These are the activations of a small network on made-up records, seen along a few directions, one row for each record.
Each row is followed by the record's values for the fields MILEB, GOPA, MUFAN, MEKOV, DEKOG, VOLOF.
A field that a record lacks is left out.
The largest differences between rows may come from other fields.
In the rows, zero is written as 500.
Strong random noise was added to every row along 6 fixed directions; ignore it. To show where, here is one row again and again, with new noise each time:
[659 414 483 549 535 436 448 472 524 479 554 514 430 546 533 520 418 523
 593 537 515 414 454 460 553]
[594 422 499 496 614 375 488 509 560 523 506 462 436 488 504 539 456 489
 561 528 531 443 519 499 551]
[613 339 497 477 608 304 533 568 447 530 545 462 316 577 465 546 473 424
 571 521 513 361 527 461 654]
[485 370 523 446 607 381 516 587 540 407 537 456 466 473 499 628 589 386
 568 455 545 587 543 473 653]
[685 453 376 611 407 729 384 449 407 409 661 625 458 607 492 483 416 574
 614 499 434 431 385 354 508]
[549 409 464 439 656 448 557 618 460 522 517 470 431 519 395 570 470 496
 517 496 464 385 595 488 512]
[531 404 362 443 556 605 568 625 320 568 585 493 325 594 363 555 573 425
 540 434 410 424 557 367 639]
[547 340 496 538 591 416 378 531 470 305 667 578 430 485 423 504 487 367
 598 496 552 516 492 431 602]

[350 586 568 637 475 684 407 551 447 460 482 565 525 548 313 253 483 560
 458 389 359 453 636 666 278]  MILEB=fuf, GOPA=memav, MUFAN=lokif, MEKOV=peb, DEKOG=pefi, VOLOF=sasi
[579 191 539 430 495 493 763 568 209 414 658 544 354 837 425 609 397 633
 664 558 307 166 485 427 524]  MILEB=fuf, MUFAN=duno, DEKOG=lefom, VOLOF=sasi
[610 460 559 561 337 633 533 634 508 264 496 617 631 624 613 637 520 707
 555 420 344 415 446 573 425]  MILEB=fuf, GOPA=memav, MUFAN=lokif, MEKOV=peb, DEKOG=gisum
[462 506 478 654 636 599 269 284 501 536 624 601 461 487 229 168 331 559
 541 577 456 351 527 563 224]  MILEB=fuf, MUFAN=geku, DEKOG=gisum, VOLOF=los
[378 552 499 555 444 489 428 526 464 689 481 496 279 416 472 388 686 213
 470 388 574 627 537 498 658]  MUFAN=zagud, MEKOV=korat, DEKOG=pefi, VOLOF=sasi
[509 532 342 411 378 605 588 502 469 660 488 432 492 477 516 560 584 459
 435 477 531 538 452 438 628]  MUFAN=duno, MEKOV=keze, DEKOG=fos, VOLOF=bom
[543 681 461 629 472 442 316 134 694 680 486 424 451 287 579 251 464 347
 492 578 663 687 408 481 502]  MILEB=mog, MUFAN=kadev, MEKOV=korat, DEKOG=lefom, VOLOF=sasi
[680 662 419 602 406 683 336 462 589 591 460 601 576 400 585 388 412 608
 511 550 464 544 440 492 430]  MILEB=mog, GOPA=memav, MUFAN=lokif, MEKOV=peb, DEKOG=fos, VOLOF=bom
[347 601 489 473 639 454 507 425 573 768 349 364 506 454 415 381 557 482
 478 484 528 500 620 562 452]  MILEB=fuf, MUFAN=geku, DEKOG=lefom, VOLOF=bom
[665 377 563 587 381 366 432 271 516 347 657 555 459 657 675 469 398 547
 633 606 620 444 316 343 621]  MILEB=fuf, MUFAN=geku, DEKOG=fos, VOLOF=bom
[489 444 445 644 443 560 220 531 513 383 581 683 454 408 494 388 608 322
 539 472 538 689 407 473 649]  MILEB=mog, GOPA=fepa, MUFAN=lokif, MEKOV=peb, DEKOG=fos, VOLOF=los
[690 459 618 665 472 260 534 420 591 897 325 442 314 590 570 290 377 672
 563 582 446 204 478 657 516]  MILEB=fuf, GOPA=memav, MUFAN=lokif, MEKOV=peb, DEKOG=lefom, VOLOF=bom
[729 534 490 713 284 775 294 594 511 244 564 741 665 512 587 454 344 678
 513 455 418 430 424 503 345]  MILEB=mog, GOPA=memav, MUFAN=lokif, MEKOV=peb, DEKOG=lefom, VOLOF=sasi
[399 487 368 439 484 804 456 561 394 326 618 521 560 420 506 605 654 375
 534 413 513 737 454 340 593]  MILEB=mog, MUFAN=geku, DEKOG=pefi, VOLOF=sasi
[552 354 551 616 456 274 392 421 411 366 684 569 303 613 471 362 434 400
 532 540 520 378 424 454 685]  MILEB=fuf, GOPA=fepa, MUFAN=lokif, MEKOV=peb, DEKOG=gisum
[570 474 382 623 486 501 258 414 367 534 627 585 226 457 477 335 494 308
 590 513 583 471 411 326 686]  MILEB=mog, MUFAN=geku, DEKOG=pefi, VOLOF=sasi
[611 399 672 612 477 196 490 472 530 419 440 498 339 611 603 430 380 547
 593 558 503 289 431 646 555]  MILEB=fuf, GOPA=fepa, MUFAN=lokif, MEKOV=peb, DEKOG=pefi, VOLOF=sasi
[479 243 688 444 587  84 592 878 485 400 440 447 353 472 526 651 648 269
 489 404 535 492 652 601 821]  MILEB=mog, GOPA=memav, MUFAN=lokif, MEKOV=peb, DEKOG=lefom, VOLOF=sasi
[322 480 501 577 321 715 349 566 417 315 586 624 411 424 517 441 801 267
 548 287 465 770 474 414 695]  MILEB=fuf, GOPA=memav, MUFAN=lokif, MEKOV=peb, DEKOG=pefi, VOLOF=sasi
[687 412 623 607 485 159 364 555 472 334 493 559 386 579 604 409 303 389
 479 561 618 339 473 562 628]  MILEB=mog, GOPA=fepa, MUFAN=lokif, MEKOV=peb, DEKOG=pefi, VOLOF=sasi
[271 762 427 584 579 685 273 425 408 610 568 512 394 332 178 148 545 242
 363 413 571 602 607 520 364]  MUFAN=lokif, MEKOV=korat, DEKOG=pefi, VOLOF=sasi
[251 468 658 387 629 416 576 671 440 244 558 447 603 478 343 492 526 425
 386 443 449 519 716 640 396]  MILEB=fuf, GOPA=memav, MUFAN=lokif, MEKOV=peb, DEKOG=pefi, VOLOF=sasi
[474 375 343 589 427 641 442 654 315 338 722 668 362 553 342 453 591 336
 575 462 430 590 491 330 583]  MILEB=mog, MUFAN=zagud, MEKOV=korat, DEKOG=fos, VOLOF=los
[612 396 602 568 483 277 462 413 493 319 565 588 393 658 534 384 370 539
 536 601 551 352 403 525 500]  MILEB=fuf, GOPA=fepa, MUFAN=lokif, MEKOV=peb, DEKOG=fos, VOLOF=los
[528 472 446 273 671 568 676 704 361 408 475 505 644 509 434 731 434 574
 426 519 507 410 630 411 420]  MILEB=mog, MUFAN=geku, DEKOG=lefom, VOLOF=bom
[325 535 458 372 696 469 690 671 562 713 312 391 395 394 354 529 675 528
 467 460 409 521 660 616 499]  MILEB=fuf, GOPA=fepa, MUFAN=lokif, MEKOV=peb, DEKOG=fos, VOLOF=los
[554 454 423 497 525 543 401 361 430 519 615 584 488 517 467 442 428 494
 606 576 545 504 452 448 496]  MUFAN=duno, DEKOG=fos, VOLOF=bom
[393 523 531 509 386 674 585 605 344 320 546 512 548 667 445 520 489 614
 443 411 355 442 552 492 445]  MILEB=fuf, GOPA=fepa, MUFAN=lokif, MEKOV=peb, DEKOG=pefi, VOLOF=sasi
[694 692 482 701 275 650 389 367 605 699 297 536 513 590 734 404 402 721
 523 497 436 433 375 576 466]  MILEB=mog, GOPA=fepa, MUFAN=lokif, MEKOV=peb, DEKOG=lefom, VOLOF=sasi
[212 485 425 449 678 661 386 391 525 562 583 496 541 292 270 348 697 282
 496 454 554 766 578 440 499]  MILEB=fuf, MUFAN=geku, DEKOG=fos, VOLOF=bom
[274 439 591 444 721 248 485 565 626 557 391 438 397 217 407 458 683 269
 492 447 572 642 615 617 645]  MILEB=fuf, GOPA=fepa, MUFAN=lokif, MEKOV=peb, DEKOG=lefom, VOLOF=sasi
[526 223 603 522 482 295 436 613 306 123 757 654 398 663 416 488 425 398
 504 569 501 384 452 426 639]  MILEB=fuf, GOPA=fepa, MUFAN=lokif, MEKOV=peb, DEKOG=fos, VOLOF=los
[405 519 476 540 499 591 431 488 457 276 606 585 609 445 397 510 558 448
 467 457 473 585 499 469 381]  MILEB=fuf, MUFAN=kadev, MEKOV=korat, DEKOG=gisum
[739 553 401 626 229 701 436 337 373 397 633 594 549 589 647 522 427 587
 555 537 563 533 248 334 534]  MUFAN=kadev, MEKOV=korat, DEKOG=lefom, VOLOF=bom

Here are new rows. What are their fields?
[468 601 545 549 356 586 462 190 787 496 472 372 682 464 806 585 589 636
 609 501 558 770 337 466 547]  MILEB=fuf, MUFAN=geku, DEKOG=gisum
[696 436 431 444 374 621 610 797 234 446 531 601 449 726 480 613 472 556
 461 462 341 313 542 409 600]  MILEB=mog, GOPA=memav, MUFAN=lokif, MEKOV=peb, DEKOG=fos, VOLOF=bom
[377 657 465 510 278 785 502 481 520 549 448 444 584 477 658 486 683 496
 408 364 453 700 488 434 568]  MILEB=fuf, GOPA=memav, MUFAN=lokif, MEKOV=peb, DEKOG=pefi, VOLOF=sasi
[510 589 357 474 354 854 579 463 375 733 541 453 397 666 501 538 647 552
 567 371 381 506 431 379 593]  MUFAN=geku, DEKOG=gisum
[558 378 575 499 673 297 521 590 540 303 504 584 581 423 425 493 367 548
 508 571 555 338 525 606 407]  MILEB=fuf, GOPA=fepa, MUFAN=lokif, MEKOV=peb, DEKOG=lefom, VOLOF=bom
[642 503 494 605 208 745 532 645 379 257 529 654 668 708 609 676 393 689
 513 446 336 425 466 432 377]  MILEB=mog, MUFAN=zagud, MEKOV=korat, DEKOG=lefom, VOLOF=sasi
[624 468 530 566 507 465 537 361 598 745 390 468 436 554 650 480 410 657
 672 599 443 406 454 586 478]  MILEB=mog, MUFAN=duno, DEKOG=lefom, VOLOF=sasi
[551 470 662 578 370 439 482 773 573 327 366 520 571 545 658 629 515 574
 484 395 430 483 574 653 529]  MILEB=mog, GOPA=memav, MUFAN=lokif, MEKOV=peb, DEKOG=pefi, VOLOF=sasi
[491 257 570 537 447 354 529 581 352 475 564 503 280 780 450 501 589 428
 597 470 451 365 491 457 697]  MILEB=fuf, MUFAN=geku, DEKOG=fos, VOLOF=los
[609 710 361 654 279 829 336 463 430 621 521 600 457 580 485 379 515 546
 445 453 477 484 370 412 428]  MUFAN=lokif, MEKOV=korat, DEKOG=fos, VOLOF=los
[521 533 512 509 249 630 541 431 440 391 532 496 649 601 667 691 609 558
 501 467 508 653 344 407 572]  MUFAN=kadev, MEKOV=korat, DEKOG=fos, VOLOF=bom
[369 699 485 610 323 717 377 327 703 459 390 478 597 358 715 453 702 490
 579 378 529 866 369 525 570]  MILEB=fuf, GOPA=fepa, MUFAN=lokif, MEKOV=peb, DEKOG=pefi, VOLOF=sasi
[456 547 431 495 607 571 355 306 495 461 643 501 514 410 367 408 441 493
 510 518 573 520 492 463 399]  MUFAN=geku, DEKOG=gisum
[518 458 543 599 452 416 382 565 524 415 518 621 429 452 517 432 584 454
 620 482 484 515 464 521 598]  MILEB=fuf, GOPA=memav, MUFAN=lokif, MEKOV=peb, DEKOG=fos, VOLOF=bom
[607 566 438 667 273 742 420 242 471 442 645 594 537 594 578 363 402 680
 604 550 446 512 291 379 512]  MILEB=fuf, GOPA=fepa, MUFAN=lokif, MEKOV=peb, DEKOG=lefom, VOLOF=bom
[539 252 421 528 486 463 424 520 337 360 771 623 359 601 406 472 501 321
 701 548 461 487 440 325 709]  MILEB=mog, MUFAN=duno, DEKOG=fos, VOLOF=bom
[395 522 260 407 575 913 618 507 375 771 559 510 475 433 287 468 567 547
 565 472 322 546 590 329 443]  MILEB=mog, MUFAN=duno, DEKOG=lefom, VOLOF=bom
